A small network was shown many inputs. Here are its activations along a few directions, one row for each input.
Each table varies a few parts of the input and shows all the possible inputs, shuffled.
A made-up example of a description, with smaller parts first: one of 2 separate values, together with either a single point or one of 11 places along a line or (one of 5 places around a ring, together with one of 6 places along a line).
Shared parts are said once, and a part with two or three values counts as separate values.

Other details of the inputs shift rows strongly along three fixed directions, in all tables alike. That doesn't count.

A family of inputs:
R1: [27 16 9 34 21 16 -12 11 -20 -25 19 -10 -11 54]
R2: [-16 -10 -21 12 -2 -10 -19 -29 20 5 -43 -2 13 -62]
R3: [15 38 31 29 -17 6 -36 -9 -10 -9 13 -11 51 -31]
R4: [-6 23 2 10 -4 -3 -13 -2 -15 -7 -11 0 4 -19]
R5: [-3 -34 -23 -14 13 -4 6 -17 20 20 -27 -3 -12 -19]
R6: [-10 22 12 20 -25 -10 -30 -16 10 2 -22 0 46 -68]
R7: [-5 -25 -21 -7 8 -1 4 -6 18 9 -32 -3 -13 2]
R8: [-44 -15 18 -49 -24 -35 24 25 20 17 22 6 30 -24]
R9: [3 2 -23 2 9 6 1 0 -13 2 -21 0 -32 11]
R10: [-22 -19 -23 -8 12 -13 8 -12 6 6 -32 4 -24 -21]
R11: [-18 -90 -70 -13 12 -14 6 -38 16 22 -48 64 -87 -56]
R12: [-22 -2 16 -25 -17 -6 13 34 18 1 16 -3 15 35]
R13: [24 -9 -27 5 27 17 13 2 -25 4 2 -2 -53 54]
R14: [-43 -87 5 -72 -29 -38 48 54 52 4 51 47 -44 51]
R15: [2 -12 -25 3 20 1 3 -24 -17 15 -25 4 -32 -25]
R16: [4 39 11 10 -2 13 -21 -1 -5 -22 3 -14 27 -26]
R17: [16 32 17 5 -8 15 -5 -1 -9 -10 20 -5 20 10]
R18: [0 -21 -14 -5 9 3 -4 -10 16 11 -25 -6 -3 -15]
R19: [14 18 26 17 6 4 -6 14 -11 -19 31 -7 15 35]
R20: [-6 7 4 -4 5 -5 8 -13 -5 -11 6 5 3 -3]
R21: [30 15 7 30 14 11 -7 4 -26 -10 17 -2 -11 36]
R22: [11 18 -4 11 -3 16 -10 4 -6 -5 -9 -9 -7 21]
R23: [-7 -50 -43 -1 21 -9 19 -37 14 18 -31 7 -37 -16]
R24: [-18 -2 29 -27 -36 -17 13 44 18 11 20 3 32 22]
R25: [-8 22 6 6 -5 -2 -17 -14 -12 3 -16 -2 16 -57]
R26: [21 -9 -28 12 25 26 -2 -12 -15 10 -21 -6 -45 28]
R27: [17 -8 -6 15 24 3 14 -8 -11 -12 11 4 -27 45]
R28: [5 -27 -14 6 16 -3 1 -9 6 9 -4 -3 -17 13]
R29: [8 14 21 21 0 7 -20 8 1 -13 17 -11 25 14]
R30: [-15 -29 16 -19 -17 -17 24 42 8 25 30 6 -3 44]
R31: [8 19 -4 11 13 14 -6 5 -9 -19 -5 -10 -14 29]
R32: [-13 28 26 -17 -21 -4 -14 -1 21 -2 7 -10 56 -50]
R33: [27 2 11 13 4 21 0 24 -13 -1 18 -10 -12 64]
R34: [12 21 15 10 -5 11 -12 -16 7 -18 3 -10 36 -15]
R35: [-6 -8 -17 -8 11 9 -3 -14 14 11 -25 -8 -8 -24]
R36: [30 3 -4 16 9 16 1 -8 -14 -2 5 -2 -13 36]
R37: [-31 -7 25 -45 -29 -32 38 33 2 16 40 17 18 11]
R38: [14 18 -1 7 15 18 1 -13 -12 -20 6 -6 -7 22]
R39: [-2 21 12 8 8 3 -13 0 -9 -14 3 -6 10 -11]
R40: [-8 -3 -12 15 6 -5 -8 -13 5 -7 -25 -3 0 -22]
R41: [-5 10 25 -28 -23 -5 12 38 6 9 39 -2 23 30]
R42: [-22 10 21 -5 -27 -20 -4 7 8 9 0 2 46 -71]
R43: [8 3 -22 30 11 -1 -15 -24 -11 -3 -39 1 -17 -31]
R44: [5 -17 -10 0 7 -11 26 0 -10 6 10 16 -26 28]
R45: [-15 16 1 -17 -6 -7 -8 -13 11 -1 -11 -5 30 -64]
R46: [25 4 -1 27 8 11 -5 -17 -17 -4 7 1 -8 23]
R47: [-33 -24 20 -53 -41 -32 23 31 29 35 18 4 41 -28]
R48: [16 16 9 6 5 20 4 25 -24 -8 23 -8 -18 53]
R49: [9 28 16 4 -2 16 -4 -1 1 -19 21 -9 25 14]
R50: [25 44 2 23 7 22 -18 -28 -26 -19 -5 -5 5 -21]
Description of these inputs: one of 2 separate values, together with either a single point or (one of 4 places along a line, together with one of 6 places around a ring).
Changing only the choice among 2 separate values turns R11 into R14. The same change can be made to R42. Which row results?
Answer: R1
Changing only the choice among 2 separate values turns R38 into R50. The same change can be made to R45. Which row results?
Answer: R13
Which other rows does R17 become when the place on the line of 4 takes its other values? List them by row number.
Answer: R22, R26, R41
Which other rows does R47 become when the choice among 2 separate values takes its other values? List them by row number.
Answer: R5
Which other rows does R43 become when the place on the ring of 6 takes its other values? List them by row number.
Answer: R4, R6, R9, R22, R24

A family of inputs:
R51: [-1 9 22 6 -21 -3 -16 15 4 -12 19 9 23 -2]
R52: [3 -7 6 5 -9 -2 1 17 -6 -3 16 14 -8 17]
R53: [-5 8 6 -12 2 0 6 11 -4 0 11 -5 -3 13]
R54: [-1 -2 6 -1 -4 0 1 13 5 7 4 -5 7 19]
R55: [8 -4 -20 4 21 8 8 -10 -12 -3 -16 -4 -35 17]
R56: [0 -13 11 2 -4 -5 -1 6 9 -11 17 11 -2 19]
R57: [-1 -16 -23 3 13 -1 3 -11 -1 18 -24 -3 -22 -14]
R58: [-5 5 8 -10 -3 4 5 9 6 -2 9 -1 12 11]
R59: [-5 3 12 -5 -10 2 -1 12 11 -3 7 -8 16 7]
R60: [-1 8 11 16 -8 -7 -16 -11 -2 -9 2 10 18 -36]
R61: [10 6 -10 11 15 12 -4 -8 -2 -14 -11 -6 -10 10]
R62: [8 10 1 9 0 7 -14 -18 7 -4 -13 -9 15 -18]
R63: [-5 -7 -6 -10 3 -3 18 12 -9 9 5 0 -18 25]
R64: [-17 -11 1 -26 -9 -12 10 2 18 9 1 3 20 -27]
R65: [7 5 -4 15 3 3 -12 -6 1 -3 -15 -9 3 -2]
R66: [7 -1 -17 5 19 11 5 -10 -13 -2 -11 -6 -29 13]
R67: [11 13 -7 8 11 12 0 -18 -13 -5 -8 -6 -10 -2]
R68: [-1 20 20 2 -13 -2 -3 16 -3 3 13 -6 28 0]
R69: [-14 -6 -6 -1 -5 -14 -3 -20 -1 2 -9 18 3 -52]
R70: [-10 8 8 -13 -12 -9 11 4 -4 11 8 1 15 -8]
R71: [18 10 -6 22 10 11 -4 -9 -14 2 -5 -8 -7 10]
R72: [-6 26 22 -9 -10 1 0 10 -4 -6 16 -5 24 -2]
R73: [5 -11 -17 2 10 5 -1 -13 -9 -5 -8 16 -33 -3]
R74: [14 21 4 13 6 10 -9 -12 -19 -4 -2 -6 8 -13]
R75: [-2 -6 5 -7 -2 1 2 12 10 2 6 -8 1 20]
R76: [-7 -13 -9 -15 7 0 12 10 8 5 5 -1 -15 24]
R77: [7 12 -5 7 5 10 -7 -19 3 -7 -8 -4 9 -14]
R78: [-29 -27 -21 -24 -14 -26 8 -23 13 24 -29 25 -6 -82]
R79: [10 5 -3 12 8 9 -10 -7 3 -9 -15 -10 -1 3]
R80: [-3 -18 -5 -11 3 0 12 9 11 10 -2 -2 -12 28]
R81: [1 -7 9 -9 -5 -1 3 8 11 2 7 -6 12 7]
R82: [12 1 -18 11 19 7 5 -7 -20 0 -14 -3 -31 22]
R83: [0 9 -6 6 6 10 -8 -11 3 -8 -10 -7 5 -14]
R84: [4 -2 3 -10 6 3 15 10 -9 0 14 -3 -11 26]
R85: [-17 -30 -1 -11 -10 -20 6 4 17 8 5 17 0 -9]
R86: [-6 -4 10 -1 -6 -5 1 5 9 -16 21 15 7 4]
R87: [-12 -1 11 -9 -9 -13 5 2 2 -9 19 15 4 -9]
R88: [18 5 -4 17 11 9 -6 -8 -13 2 -5 -7 -3 0]
R89: [5 15 -4 7 6 6 -6 -13 -15 3 -13 -2 0 -14]
R90: [12 13 -3 18 7 5 -8 -3 -11 -4 -11 -8 -1 0]
R91: [8 24 8 18 -3 7 -15 -3 -8 -5 -4 -10 19 -18]
R92: [-7 9 6 -9 -4 -5 6 12 -8 6 10 -3 3 7]
R93: [10 12 0 17 -1 6 -15 -15 1 0 -10 -9 14 -12]
R94: [2 -4 10 -2 -6 -2 1 11 5 5 10 -5 14 11]
R95: [-2 -5 3 -3 -4 -2 0 15 6 6 6 -7 2 20]
R96: [-3 -8 11 -3 -11 -3 -6 11 11 -8 13 12 4 6]
R97: [-19 -47 -26 -22 2 -15 25 7 18 29 -17 3 -27 7]
R98: [-3 -8 4 -9 -10 -4 1 8 9 -9 15 16 -4 5]
Changing only one part turns R82 into R79. The same change can be made to R74. Which row results?
Answer: R81
Changing only one part turns R53 into R76. The same change can be made to R55. Which row results?
Answer: R61
Describe the family of inputs behind these rows.
Answer: one of 6 places around a ring, together with either one of 2 separate values or one of 6 places along a line
Which other rows agree with R52 in the place on the ring of 6? List them by row number.
Answer: R57, R60, R68, R71, R88, R90, R91
Which other rows does R94 become when the place on the line of 6 takes its other values? List them by row number.
Answer: R54, R65, R93, R95, R97
Which other rows does R96 become when the place on the ring of 6 takes its other values? List them by row number.
Answer: R51, R52, R73, R78, R98

A family of inputs:
R99: [15 33 -11 7 12 20 0 -10 -31 -2 -15 -9 -16 4]
R100: [-1 45 22 18 -14 1 -34 -35 1 -28 -4 4 54 -78]
R101: [-21 -40 -9 -22 -5 -28 36 15 9 21 11 16 -18 18]
R102: [27 -4 -16 38 17 14 -16 -19 -13 0 -22 -5 -21 10]
R103: [24 2 -15 31 28 11 -9 -21 -20 -3 -17 -11 -22 8]
R104: [-7 -9 -14 8 9 -12 -2 -21 -6 5 -16 7 -7 -39]
R105: [-6 11 15 -4 -8 -8 -5 -6 3 4 4 -5 35 -42]
R106: [5 29 32 14 -14 -4 -8 12 -5 -10 24 -12 46 6]
R107: [-21 -39 -7 -40 -2 -18 37 13 14 8 23 22 -26 22]
R108: [-28 -27 -2 -33 -5 -21 24 11 8 7 14 20 -18 -6]
R109: [31 -14 -14 18 18 20 -6 -13 -6 -1 -3 -1 -28 31]
R110: [-34 -29 -10 -32 -9 -27 34 18 18 14 -2 10 -7 3]
R111: [2 44 47 -8 -21 9 -6 27 1 -36 51 -4 46 24]
R112: [-14 -34 -7 -29 -2 -17 27 0 13 13 15 17 -14 2]
R113: [-5 10 33 -22 -27 0 4 39 11 -15 42 8 21 34]
R114: [31 -17 -16 23 19 17 -4 -10 -8 1 -6 -1 -30 44]
R115: [6 32 16 27 -14 0 -38 -18 -4 -6 -17 -9 46 -69]
R116: [-9 3 1 3 -9 -7 -13 0 10 13 -18 -10 24 -37]
R117: [0 41 17 12 -4 7 -32 -24 2 -9 -14 -21 55 -72]
R118: [-16 -30 -5 -24 0 -20 26 9 3 14 14 17 -20 6]
R119: [-18 -1 -12 -9 5 -9 0 -12 8 8 -29 -10 6 -39]
R120: [-34 -33 -10 -31 -14 -25 20 25 18 18 -7 14 -16 -7]
R121: [-19 -13 -8 -8 -13 -13 0 4 13 6 -19 10 -2 -25]
R122: [19 0 -6 33 7 6 -15 -12 -14 -6 -6 8 -17 8]
R123: [-2 10 30 -12 -21 2 4 39 13 -10 34 -7 23 54]
R124: [-8 6 1 3 -3 -8 -2 -7 10 9 -14 -15 28 -26]
R125: [30 -5 -14 28 17 20 -16 -27 -12 -11 -7 9 -29 4]
R126: [-8 -11 -8 7 -4 -12 -8 -12 0 9 -15 12 -1 -43]
R127: [-6 17 32 -15 -14 0 12 35 10 -13 38 -12 28 55]
R128: [15 -6 -16 25 15 8 -11 -6 -20 -11 -7 10 -39 19]
R129: [-8 1 -11 -4 6 -1 -3 -25 12 -8 -24 2 4 -36]
R130: [10 -7 11 5 -2 2 2 22 -13 -4 30 12 -17 43]
R131: [7 49 28 -2 -15 10 -3 18 -18 6 18 -25 44 6]
R132: [14 1 -18 9 30 19 0 -8 -12 -8 -11 -14 -34 32]
R133: [-19 -44 -12 -31 -9 -15 25 17 28 31 -3 3 -7 19]
R134: [-20 -12 -6 -18 -9 -7 -2 3 12 4 -12 11 -5 -34]
R135: [23 3 -10 21 18 22 -16 -6 -9 -1 -11 -12 -20 20]
R136: [10 34 44 7 -17 3 -5 21 -1 -18 46 -11 52 31]
R137: [-27 -7 -5 -20 -4 -18 10 3 9 4 -13 5 3 -33]
R138: [23 -10 -19 30 20 17 -7 -2 -9 4 -16 -12 -28 44]
R139: [23 0 -17 39 16 14 -19 -20 -19 -16 -15 9 -35 13]
R140: [5 29 19 12 -1 8 -6 15 -3 -19 13 -19 21 33]
R141: [-16 17 -7 -15 -10 -8 5 -20 -11 17 -21 8 8 -66]
R142: [-5 4 13 4 -20 -9 -15 -12 11 -1 1 14 30 -43]
R143: [-24 -38 -8 -36 -15 -18 26 25 25 15 5 17 -15 19]
R144: [-21 -30 -10 -20 -10 -15 17 21 21 20 -13 0 -11 14]
R145: [3 38 49 4 -27 3 -19 34 -10 -30 52 10 34 17]
R146: [-22 -17 -11 -16 2 -17 13 0 12 24 -18 -11 6 -25]
R147: [-17 -16 -12 -19 -3 -5 1 2 16 14 -19 -1 -7 -24]
R148: [-18 -43 -9 -34 -11 -15 23 14 16 12 16 27 -25 12]
R149: [-19 -14 -7 -7 -4 -20 10 -6 5 2 -5 14 -3 -23]
R150: [20 21 22 20 2 9 -7 1 -13 -23 32 1 13 34]
R151: [0 7 34 -7 -25 -4 3 35 4 -17 48 14 16 46]
R152: [27 -11 -18 15 21 25 -7 -10 -1 1 -9 -10 -27 34]
R153: [-3 19 -17 -11 5 9 5 -16 -11 20 -35 -17 -3 -31]
R154: [-11 -4 -14 -17 5 1 2 -23 19 4 -22 -7 6 -39]
R155: [31 -10 -15 16 29 20 4 -18 -11 -5 1 -6 -28 37]
R156: [4 9 29 -14 -16 9 4 39 10 -12 40 -7 15 60]
R157: [21 22 -9 16 12 14 2 -16 -35 6 -5 -2 -18 4]
R158: [-20 24 17 -14 -13 -6 -8 -2 7 -13 1 2 34 -55]
R159: [6 10 -17 -1 6 4 8 -20 -18 26 -25 -11 -2 -30]
R160: [16 8 -14 29 25 9 -12 -22 -24 -19 -11 4 -29 2]
R161: [34 30 0 31 23 32 -25 -27 -11 -21 -6 -24 9 5]
R162: [28 -14 -15 20 22 17 -6 -3 -17 2 -3 -1 -37 37]
R163: [-18 -16 -11 -13 -4 -10 1 7 14 15 -23 -4 -7 -18]
R164: [20 -6 -20 15 28 16 0 -19 -3 1 -14 -16 -20 30]
Changing only one part turns R136 into R164. The same change can be made to R106. Which row results?
Answer: R124
Changing only one part turns R162 into R130. The same change can be made to R102. Which row results?
Answer: R122
Describe the family of inputs behind these rows.
Answer: one of 6 places around a ring, together with either a single point or (one of 2 separate values, together with one of 5 places around a ring)
Which other rows agree with R147 in the place on the ring of 6? List them by row number.
Answer: R119, R123, R127, R132, R140, R144, R153, R154, R156, R163
Which other rows does R108 become when the choice among 2 separate values takes its other values? List them by row number.
Answer: R145
A walk changes only the place on the ring of 6. It starts at R156 and steps to R152. List the rest of the walk in order.
Answer: R109, R125, R148, R113
Which other rows does R139 become when the choice among 2 separate values takes its other values? List them by row number.
Answer: R149
